A small network was shown many inputs. Here are its activations along a few directions, one row for each input.
In each table, some parts of the input vary, and every possible input appears once, in random order.
Descriptions start from the smaller parts, as in this example, which fits no table here: one of 4 places along a line, together with either a single point or one of 9 places around a ring or (one of 3 separate values, together with one of 8 places around a ring).
Shared parts are said once, and a part with two or three values counts as separate values.

Other details of the inputs shift rows strongly along two fixed directions, in all tables alike. That doesn't count.

A family of inputs:
R1: [-14  -3 -15  20  18   6   4  26   6 -34 -17]
R2: [ -4  -1   8  10  -3 -12   4   6   3 -14 -13]
R3: [  6  -4   7  -8 -17  -2  10 -10   3  14   9]
R4: [ -6  -6 -19  -6  -1   1 -10   1   1  -5  -4]
R5: [ 12   0  10 -11  -7   4   5 -10  -2   4  26]
R6: [  5   2  23   3   5  -9   1 -16   2  17  10]
R7: [  8  -7   4 -10 -11  -5 -11 -14  -6  28  -7]
R8: [  3   3 -20  -8   3  29  10  11  -5 -25  35]
R9: [ -3   7 -12   0   4  12  11   2   7   0  -5]
R10: [-11  -3  15  11  -4 -30 -20  -1   2   8 -37]
R11: [ 10  -6  -2 -19  -6  -2  -5 -18 -11  33  36]
R12: [ -1  -4  18  -2 -20  -5  10  -8   1  20   4]
R13: [-21  11  -7  22   8  -9   7  20   4 -41 -31]
R14: [  6  13  26  -4  -8  -5   3 -14  -2  13   7]
R15: [  0  -5 -23   2   8  11  10  10   9 -16  -2]
R16: [  6 -13  -4  -8  -7  -5  -9 -13  -7  20   5]
R17: [ 7 -7  1 -1 -3  7  7 -3  2 19 24]
R18: [ 11  -4 -34  -7   9  24  10   6   3 -10  35]
R19: [ -7   6  26   6   6 -23 -19   0  -6   5 -36]
R20: [ -9  11 -12   8   0   2  11  10   2 -19  -5]
R21: [ 7  0 33  3  0 -6 -5 -7  1 22 -3]
R22: [  2   0 -30 -14  17  20  -6   7 -12 -20  31]
R23: [  0  -2  29  16   7 -23  -5   0   8   1 -32]
R24: [  9  -9  14  -4   0 -12 -18 -15 -10  17   5]
R25: [  8   5 -31 -18  -7  32  16   6   1 -12  24]
R26: [-13  -4   4   4   1 -19  -7   2  -4   5 -29]
R27: [  4  -4   8  -4 -11   3   9  -6  -3   8  28]
R28: [  6   3  23   8   6 -10  -6  -1   6   4 -21]
R29: [  6   8  10  -7  -5   3   7 -13  -3   4  27]
R30: [ -7  -1  11   9  -3  -2   5   8   8   9 -30]
R31: [-11  -4   9   8   7 -23 -12   3  -6  -1 -21]
R32: [ -4  11  10  -2 -13  -3  11  -5   3   9 -13]
R33: [ -5   4 -18   9  18   6 -18  19  -7 -35 -28]
R34: [  6   1 -39  -8   9  31  12  13   7 -19  10]
R35: [  0   9  23   6  -4 -10  -3   4   2  -9 -25]
R36: [-16   5 -33   3   8   9 -10  23   4 -34 -36]
R37: [-15  -3 -20  16  11  10   9  25   9 -29 -25]
R38: [ 17   6  13 -13   2  11   3 -22  -1  26  38]
R39: [ 10   6  15 -10 -10  12   4  -5  -5   8  24]
R40: [  5 -10  13   2  -8 -21 -16 -13  -7  26 -10]
R41: [-11   2   4  -1  -1 -12  -7   3  -4   8 -33]
R42: [ -2  -1  -8  -5   8   1 -17  -1  -3 -11   5]
R43: [  8  -9 -12 -16  -2   3 -12 -14  -5  12  38]
R44: [ 0  0 -2  5  9  0  6 -5  4  1 16]
R45: [ -1  -7  13  16   7 -18   0   3   8  -2 -20]
R46: [-11   6 -18  13   2   2   8  23   5 -36 -23]
R47: [ 17  -1   6 -24  -4   7 -18 -21  -8  25  35]
R48: [  7   1  -1  -2   1   3   8 -12   2  18  25]
R49: [  3  -1  12  -1 -16  -2   8  -3  -1  15  14]
R50: [ -2  -2  20   5  -5 -15   7 -15   7  26  -8]
R51: [-11   6  16   7 -12 -16  10  -5   5   5 -20]
R52: [ -9   5  14   6 -16  -3   9   8   4   3 -29]
R53: [  1  -1 -25   0  18  29   6  17   1 -28  23]
R54: [  4  -8 -49  -6  15  25  -6  11 -10 -30  30]
Each input here is: one of 6 places along a line, together with either one of 3 separate values or one of 6 places around a ring.
The inputs of R3 and R46 match in every part but the place on the line of 6. If R16 is changed in the same way as R3 into R46, which row does it become?
Answer: R40
Which other rows does R30 become when the place on the ring of 6 takes its other values? List them by row number.
Answer: R9, R25, R32, R34, R52
Which other rows does R31 become when the choice among 3 separate values takes its other values? List them by row number.
Answer: R43, R54

A family of inputs:
R55: [  4   6  32   6  -7 -10   7  -9   5  14   2]
R56: [ -3   4  20  -4 -13 -24 -10  -6   1  12 -37]
R57: [  0   5  15  -9 -15 -13  -5 -22  -5  31   0]
R58: [ -9   4  13  16  -1 -12  12  11   0   1 -24]
R59: [  3   1 -29  -8  11  13  -4   8   5 -17  -6]
R60: [ 19  -8   2 -18 -18  22  11 -15   4  29  48]
R61: [  7   9 -22 -22   2  29  -3  -7 -12  -2  48]
R62: [ 6  4 32  4 -9 -7  3 -9  8 15  2]
R63: [  8   0  -5  -8 -11  -5  -5 -13  -6   7  10]
R64: [ 18  -4 -34 -15   6  21   0 -11  -4   0  42]
R65: [  4   4  -4  -4  14   5 -11   8   2 -13 -12]
R66: [ -3  -8 -23   0   0   8  -3  13  -7 -22   8]
R67: [ -4 -15  12   8   5 -17  -7   0   2  15 -12]
R68: [-11  15   3  18  12  -4  12  19   2 -29 -22]
R69: [  3   1  -2 -13 -11   8  -5 -10 -11  23  18]
R70: [ -7  -3   0  20  20 -12 -12  14   2 -31 -27]
R71: [ -4   9  16  -2  -2 -11 -14   6  -2 -10 -30]
R72: [ 4  2 -6 -4 -5  9 17 -3  7  1 13]
R73: [  6   0   9  -3 -14   2  10 -10  12  13   6]
R74: [ -3   5  13   8  -8 -13  14  -5   7   8 -10]
R75: [  5  -5   5  -3   2  -5 -11   2   1  12 -19]
R76: [-13  10  -7  16   6  -7  18  15   5 -22 -26]
R77: [ 16  -5   6 -13 -15  14  15 -14  -1  30  43]
R78: [  0  -6  12  -3  -1 -15  -4 -18   3  32   1]
R79: [  4 -11   8   7   2 -20  -7 -11   3  10  -6]
R80: [-10  15 -21  14  17  17  13  26   4 -47  -6]
R81: [  0  -3  18   7  -9  -5   9   2   5  13 -12]
R82: [  7  -9  14  -8 -17 -19  -4 -21  -4  22  14]
R83: [  0   0  21   7 -11  -9  11  -3   1  19  -4]
R84: [ -1  -2  11   3   2  -9 -11  -7  -2  26 -14]
R85: [ 15   2  13 -10 -10  13   7 -12   6  15  34]
R86: [  4  -5   9 -12  -4  -3  -4 -12  -8  11  32]
R87: [ -2  -1 -20  -5   7  27  10  14  -5 -20  -1]
R88: [-11   3 -13  11  10  -2  -8  19  -4 -44 -14]
R89: [-11   9 -12   7  18  18   5  22  -2 -44 -24]
R90: [ -3   7  11   9   0 -14 -14   4  -6 -15 -22]
R91: [  1   0  30   2  -6 -28 -11 -24   2  43 -20]
R92: [ 10 -11  30  -6   1 -18  -9 -24  -2  36  22]
R93: [ -7 -10 -21  16  17   1  -7  22   2 -30 -20]
R94: [ 14  -4 -21 -16  -8  35  15  -1   3   5  49]
R95: [-16   1  21   9 -10 -29  -6  -7   1  13 -33]
R96: [ -5   0  25   3  -6 -14   5  -9   2   9 -34]
R97: [-15   6  -2   4   6  -1  -7   9  -4 -18  -8]
R98: [  3  -6 -15   8  10   2  -9  10  -3 -11 -12]
R99: [-13  -9   8   8  -4 -17  -6   8  -3  -1 -18]
R100: [  8  -2 -33 -10  -2  22  -3   7 -11 -14  25]
R101: [ 19  -1 -20 -12  11  20  -7  -8  -7  -4  41]
R102: [ -3 -12  29   8  -2 -35  -6 -17   5  30 -20]
R103: [  8  -3  16 -16 -17  -7 -10  -8  -6  26  -4]
R104: [  0   8 -17  -2  17  16  -8   5  -3 -11   8]
R105: [-21  -1 -13  12   5 -12  -1  15   2 -28 -27]
R106: [-11  -3  -6  -1  -4   1  -4   5  -5   2   0]
R107: [  1   1 -26  -8  18  23  -3   4  -3 -11  31]
R108: [-18  -3 -23  14  19   6  -5  23   2 -23 -26]
R109: [-11   6 -11  13   1   4  12  16  14 -28 -25]
R110: [  7   8 -24  -7   9  33  15  11   2 -25  35]
R111: [ 11   2 -24 -14  -5  26  22  -6   4  -1  45]
The inputs of R108 and R78 match in every part but one. If R60 is changed in the same way as R108 into R78, which row does it become?
Answer: R73
Describe the family of inputs behind these rows.
Answer: one of 3 separate values, together with either a single point or one of 6 places along a line or (one of 2 separate values, together with one of 6 places around a ring)
Which other rows does R88 become when the choice among 2 separate values takes its other values? List them by row number.
Answer: R70
Which other rows does R109 become when the place on the line of 6 takes its other values? List them by row number.
Answer: R72, R73, R74, R76, R111
Start at R56 and move only the place on the ring of 6, one step at a time. The first step leads to R63. Which rows follow, in order?
Answer: R82, R105, R95, R57
Which other rows does R62 become when the choice among 3 separate values takes its other values? List them by row number.
Answer: R94, R109
Which other rows does R57 become when the choice among 2 separate values takes its other values? List them by row number.
Answer: R91

A family of inputs:
R112: [  8   3 -10  -9  -2  18   8   0  -2  -6  29]
R113: [ 17  -5  10 -13  -8   7   8 -19  -2  28  47]
R114: [ -6  -1 -10   3  11  -3 -15   6  -4 -14  -9]
R115: [ -8   9 -11   7  11   8   5  13   3 -26  -8]
R116: [ -4  -4  -7   3   8  -7 -14   5  -2 -11 -15]
R117: [  7   4  19  -4  -8  -4   3 -12  -1  16  10]
R118: [ -1   1 -22  -3   0  12   8   5   1 -10   6]
R119: [ -9  -1   8   7  -6 -14   0   1   1   4 -23]
R120: [ -5   1  17  12  -1 -11   2   5   4  -6 -20]
R121: [ -5  -3  46  12 -15 -36  -4 -14   7  35 -43]
R122: [ -7   0  -7   3  -1   0  -1   9   0  -8 -17]
R123: [ 15  -3  14 -13  -7   4   7 -21  -2  30  41]
R124: [ -5   2 -22   2   5  14   4  15   3 -19 -10]
R125: [  4  -2 -25  -6  13  14 -10   6  -6 -14  12]
Describe the family of inputs behind these rows.
Answer: either one of 3 separate values or one of 5 places around a ring or one of 6 places around a ring
Which of the alternatives is R120?
Answer: one of 6 places around a ring

A family of inputs:
R126: [ -7   2 -29  17  11  21  25  26  14 -41   3]
R127: [-11  -4 -46  -6   4  19  -4  14  -7 -31  -3]
R128: [  9 -12  -3  -5   7  -7  -6  -9   2  16   7]
R129: [ -4  -3  -8  -4   9   0  -7  -3 -10  -9  30]
R130: [  5  13   1 -11   7  15   0  -5  -1  -9  20]
R131: [  9  -1  14 -11   3   0 -13  -4  -6   5  10]
R132: [  7  -4   7  -7   3  -8 -18 -14  -9   6  17]
R133: [-13   7 -35   6  -5  21  25  28   4 -43   1]
R134: [  3  -8  -9 -14 -16  -9  -1 -13  -7  22  24]
R135: [  4   7   5 -12 -17   2   5 -10   2  20   1]
R136: [ -2   3  10  14  10  -4   4   7   6   4 -30]
R137: [-12 -11   8  17  11 -26  -3   5   3   1 -28]
R138: [ 10   8  13  -8   2   8  -3 -10  -9   7  18]
R139: [ 11   2   6  -8   0  11   8 -16   9  25  20]
R140: [10 -9  4 -2  2  6 -8 -7  5 21  8]
R141: [-13  10   7  14  -6 -13  -1  13   1 -10 -58]
R142: [-14   8  52  30  -9 -37   2   5   9  -6 -40]
R143: [  6  -7   3 -12 -16   1  -8  -6  -6  21   0]
Describe the family of inputs behind these rows.
Answer: one of 3 separate values, together with either a single point or one of 5 places along a line
Which other rows does R127 become when the choice among 3 separate values takes its other values? List them by row number.
Answer: R128, R132
